Each row has a name. Each piece below is followed by the name of the row it came from, unless a question asks for something else. Each question is about the rows just above it. Places in a row count from 0.

Devi: [-0.19  0.38 -1.11  0.49]
Gaz: [-8.33  0.94 -1.09 -3.56]
Gofat: [-0.19  0.38 -1.11 -1.10]
Row and place of [-8.33] in the named rows: | Gaz, 0
Where in the named rows is [-1.10]? | Gofat, 3
Count the entries of [-8.33]: | 1
Row and place of [0.94] in the named rows: | Gaz, 1

malez: [3.69 3.78 5.48 0.09 3.21]
makob: [3.72 3.79 5.50 0.09 3.17]
sem: [ 4.71  0.06  1.57  2.17 -5.84]
bezed: [ 3.73  3.79  5.51  0.09 -3.47]
nuku: [-0.75 -1.49 -2.79  2.04 -1.79]
Ludov: [3.71 3.79 5.49 0.09 3.18]
Kebi: [3.70 3.78 5.49 0.09 3.19]
nobi: [-3.48  1.27 -0.43 -0.67  7.41]
Tife: [3.73 3.79 5.50 0.10 3.16]
How many entries does [ 4.71  0.06  1.57  2.17 -5.84] have? | 5
Number of entries in [3.69 3.78 5.48 0.09 3.21]: | 5
Count the entries of [3.72]: | 1
[-3.48] is at row and place | nobi, 0

